A small network was shown many inputs. Here are its activations along a few directions, one row for each input.
Each table varies a few parts of the input and shows all the possible inputs, shuffled.
A made-up example of a description, with smaller parts first: one of 5 places around a ring, together with either a single point or one of 9 places around a ring or (one of 3 separate values, together with one of 6 places along a line).
Shared parts are said once, and a part with two or three values counts as separate values.
In the rows, 128 means zero.

Other details of the inputs shift rows strongly along two fixed directions, in all tables alike. That doesn't count.

A family of inputs:
R1: [131 142 115 145  82  82  91 140 130 168 124]
R2: [153 147  88 163 118 114  82 132 161 134 130]
R3: [138 105 147 117 155 135 195 158 108 125 141]
R4: [138 129 122 150 108 122 104 132 163 148  97]
R5: [172 130 123 125 127  91 110 102 162 174 151]
R6: [138  95 124 130 158 125 124 164  92 147 152]
R7: [144 125 133 136 131 159 118 115 122 139 122]
R8: [154 147 127 143 142 136  84 115 121 145 120]
R9: [140 116 113 142 107  80  92 155 124 152 120]
R10: [154 152 129 143 148 130  83 114 119 141 117]
R11: [124 141  99 137 123  98 102 111 151 121 148]
R12: [ 97 133 145 124  92 125 161 130 104 111 102]
R13: [100 173 143 115  55 116 120  61 147 136 104]
R14: [149 140 138 113 109 117 136  81 145 151 140]
R15: [112 111  96 120 161 123 156 186 111 102 141]
R16: [120 109 148 127 136 156 146 156 147 100  94]
R17: [102 193 124 115  67 128 133  56 135  92 125]
R18: [ 85  85 145 115 164 129 168 152 145 109 119]
R19: [144 153  80 136 109  84  89 147 123 139 143]
R20: [135  92 125 144 152 131 122 168 158 129 101]
R21: [ 72 152 162 117  78 150 189 123 100 103 101]
R22: [142 140 125 134 126 109  92 125  86 148 140]
R23: [142  96 119 136 166 112 103 167  93 154 154]
R24: [118 180 164 101  43 165 187  57  79 109 112]
R25: [151 137 143 127 104 169 151  97 138 136 115]
R26: [142 118  88 145 165 126 109 174 161 125 133]
R27: [130  98 120 152 151 126 113 176 171 155 114]
R28: [162 173 145 127  72 157 146  63 142 140 104]
R29: [ 93 142 135 137 125 184 187 117 129  55 107]
R30: [120 197 112 130  52 115 123  88 106 104 123]
R31: [114  90 141 121 147 119 143 193 112 106 127]
R32: [ 93 140 125 131 115 143 178 132  96  69 130]
R33: [125 110 135 120 199 111 108 140 118 130 146]
R34: [117 123 148 100 115 154 159  83 123 127 138]
R35: [165 124 111 135 104 105  96 128 111 178 154]
R36: [ 93 139 141 121 102 117 132 108 154 140 119]
R37: [148 113 120 124 136 107  88 110 139 168 158]
R38: [170 124 113 154 142 121  61 129 136 172 135]
R39: [153 153  91 158 119 114  82 136 165 134 132]
R40: [127 115 153 111 138 149 202 142  97 115 133]
R41: [125 100 133 121 189 118 111 138 121 137 153]
R42: [152 156 133 137  75 123  82 111 157 131  98]
R43: [ 93 116 109 105 165 136 163 144 139  91 140]
R44: [128 124 132 119 113  95  94 121 156 133 124]
R45: [182 137 129 141 122 133 129 113 161 162 123]
R46: [ 98 107 146 137 145 163 166 165 155 122 101]
R47: [120 127 141 113 110 107 107 118 149 119 124]
R48: [117  96 141 119 152 151 166 156  85 123 144]
R49: [ 95 111 157 102 189 154 162 125 101  96 134]
R50: [153 153  80 145 120 116  83 136 162 140 126]
R51: [164 140 120 150 138 125  67 116 129 160 128]
R52: [116  82 137 112 184 139 141 141 121 131 152]
R53: [ 91 101 120 129 172 134 166 145 140  76 149]
R54: [156 125 130 135 113 159 125 107 138 150 126]
R55: [117  97 151 123 161 192 175 138 117 109 122]
R56: [105 153 110 110 120 122 136 105 140 101 133]
R57: [ 93 179 166 103  37 146 165  81  87  81  84]
R58: [115 122 132 119 112 104 116 109 149 128 114]
R59: [135 129 129 121 136 114  90  98 124 151 147]
R60: [143 113 122 135 183 101  98 171  87 143 145]
R61: [122 112 136 125 175 129 133 161  78 122 138]
R62: [113 113 105 139 148 119 150 172 109  98 144]
R63: [122  90 148 105 163 148 174 129 134 127 148]
Description of these inputs: one of 3 separate values, together with either one of 5 places along a line or one of 6 places along a line or one of 10 places along a line.
Changing only the choice among 3 separate values turns R32 into R53. The same change can be made to R35. Which row results?
Answer: R34
Changing only the choice among 3 separate values turns R13 into R1. The same change can be made to R43. Which row results?
Answer: R15
Which other rows does R6 become when the place on the line of 10 takes its other values? List them by row number.
Answer: R3, R22, R23, R24, R35, R40, R48, R60, R61
Which other rows does R28 become when the place on the line of 10 takes its other values? List them by row number.
Answer: R7, R8, R10, R25, R38, R45, R51, R54, R55
Which other rows does R4 become when the place on the line of 6 takes its other values? List them by row number.
Answer: R16, R20, R27, R42, R46
Which other rows does R58 become when the choice among 3 separate values takes its other values? List them by row number.
Answer: R9, R20

A family of inputs:
R64: [131 185 139 128  42 162 141  64 130 114  93]
R65: [158 127 112 138 125 105 107 151 137 149 123]
R66: [165  97 115 117 163  62  76 122 131 195 188]
R67: [158 157 131 135 108 137  78  68 159 158 118]
R68: [142 128 128 138 148 148 116 109 160 135 124]
R69: [ 97  92 109 136 175 123 136 174 175  96 122]
R70: [154 121 123 141 136 117  97 133 103 167 147]
R71: [ 80 135 167  98 119 198 225 118  66  64 113]
R72: [126 175 101 141  86 107  89  97 179 128 114]
R73: [169 129 117 142 124 102  66 124 109 189 152]
R74: [108 147 121 138  93 131 140 133 151 114 105]
R75: [150 171 153 128  76 140 122  73 112 139 103]
R76: [ 73 107 127 120 157 145 163 160 166  70 114]
R77: [127 185 118 114  81 120 119  69  90 115 130]
R78: [172 116  88 154 156 104  65 149 187 160 145]
R79: [115 102 144 118 160 163 176 156  85 110 138]
R80: [142 157 136 128 111 152 107  71 154 137 115]
R81: [146  81 155 126 188 146 140 167 118 144 126]
R82: [129  99 118 122 190 128 138 166  99 114 161]
R83: [165 106 121 149 143 126  89 143 153 176 131]
R84: [ 63 117 142 109 126 141 180 159  94  75 121]
R85: [140 152  87 140 124  63  65 135 124 150 156]
R86: [ 89 212 146 115  36 173 173  30 141  62  84]
R87: [ 81 169 140 114  78 144 171 107  89  90 111]
R88: [ 84 184 131 108  71 118 139  72  87  80 115]
R89: [114 100 157 105 191 160 162 129  77 111 145]
R90: [132 163 117 138  68  84  90 114 138 133 104]
R91: [ 96  90 115 132 159 108 140 191 110 113 138]
R92: [ 84 104 142 117 143 129 170 180 127  82 109]
R93: [ 82 136 175  92 151 194 217  91  58  64 124]
R94: [164 117  80 152 155  97  68 151 189 160 140]
R95: [171 137 100 150 132 114  69 116 178 160 136]
R96: [171 119 114 143 136 104  94 160 140 157 133]
R97: [111 154 116 141  67 115 115 113 152 119  98]
R98: [123  68 149 105 174 119 159 152 114 158 165]
R99: [160 119 116 130 166 103  79 127 104 165 164]
R100: [ 96  96 168  90 160 169 201  99 161 107 128]
R101: [143 127 106 146 130  82  95 173 150 149 127]
R102: [163 157 119 146  77 129  95  97 147 156 115]
R103: [164  95 139 119 141  87 107 132 153 189 148]
R104: [147 166 107 133  76 107  94 103 105 153 132]
R105: [135 145 154 110  65 131 138  57 153 160 119]
R106: [133  80 146 125 185 145 136 164  92 148 147]
R107: [115  95 116 137 162 120 150 187 109 117 149]
R108: [ 96  86 116 138 152 121 140 197 161 107 120]
R109: [115 102 111 128 181 111 143 172 107 102 160]
R110: [113 172 104 124  83  76  77 101 113 120 139]
R111: [137  80 135 143 178 156 147 169 142 138 127]
R112: [100 114 140 121 132 179 198 144 129  88 101]
R113: [171 163 129 136  83 115  94  99 127 155 116]
R114: [129 195 140 110  72 142 130  44  78 109 127]
R115: [128  96 126 137 163 119 154 190 135 112 129]
R116: [102 102 132 136 142 157 185 168 142  90 115]
R117: [138  74 145 136 182 160 141 165 138 145 125]
R118: [145 137 155 122 118 147 133 108 112 139 111]
Describe the family of inputs behind these rows.
Answer: one of 5 places along a line, together with either a single point or one of 10 places along a line
Changing only the place on the line of 5 turns R89 into R106. The same change can be made to R66. Which row results?
Answer: R98
Changing only the place on the line of 5 turns R78 into R96. The same change can be made to R86. Which row results?
Answer: R115
Which other rows agree with R83 in the place on the line of 5? List them by row number.
Answer: R64, R74, R97, R102, R105, R108, R111, R112, R116, R117
A walk changes only the place on the line of 10. It starts at R89 and steps to R99. List the rest of the walk in order.
Answer: R93, R114, R82, R77, R109, R85, R88, R110

A family of inputs:
R119: [171 124 120 141 128 125 100 122 128 169 134]
R120: [122 116 136 137 136 165 165 153 143  96 110]
R121: [ 78 136 145 113 122 141 189 145 116  80 116]
R122: [148 138 124 144 111  99  84 126  99 156 133]
R123: [127 117 109 154 129  98 100 169 134 132 120]
R124: [143 159  96 135 145 106  73 101 107 127 161]
R125: [ 98 123 140 123 132 159 171 121 145 101 106]
R126: [128 198 129 106  30 110 113  43  90 138 133]
R127: [ 91 141 139 125 100 151 145 142 112  94  95]
R128: [117  89 102 138 152  90 127 184 143 125 151]
R129: [ 71 145 119 114 159 168 178 125 111  39 122]
R130: [132 182 131 120  46 101 111  55  92 139 137]
R131: [149 124 117 136 144  79  91 154 114 169 162]
R132: [131 110 132 119 158 115 140 157  94 128 133]
R133: [138  94 108 148 168 116 112 176 173 150 136]
R134: [141 202 126 137  26 137 112  50 145 128  89]
R135: [129 100 104 135 161  94 121 192 139 124 126]
R136: [158 106 122 133 156 104  86 126 144 178 151]
R137: [125 125 122 134 128 144 139 138 154 124 114]
R138: [166 166 136 132  83 141 110  83 116 151 121]
R139: [ 74 105 165  96 151 175 202 120 144  67 107]
R140: [178 137 124 145 115 129  93 117 125 162 134]
R141: [122  92  91 130 152  86 115 189 149 135 155]
R142: [147 169 137 123  79 131 106  54 120 158 120]
R143: [144 109 140 119 159 121 112 120 136 152 146]
R144: [134 106 129 135 149 122 100 168  97 149 135]
R145: [167  89 114 142 181 109  94 163 144 183 156]
R146: [104 125 151 122 132 186 199 141 133  76 100]
R147: [156 173 134 124  75 138 106  64 118 157 118]
R148: [ 75 111 166 103 151 176 202 125 142  68 108]
R149: [152  79 130 119 188 109 102 147 146 160 157]
R150: [ 76 110 156 111 148 173 197 126 143  81 107]
Changing only one part turns R124 into R129. The same change can be made to R119. Which row results?
Answer: R134
Describe the family of inputs behind these rows.
Answer: one of 2 separate values, together with either a single point or one of 6 places along a line or one of 9 places along a line
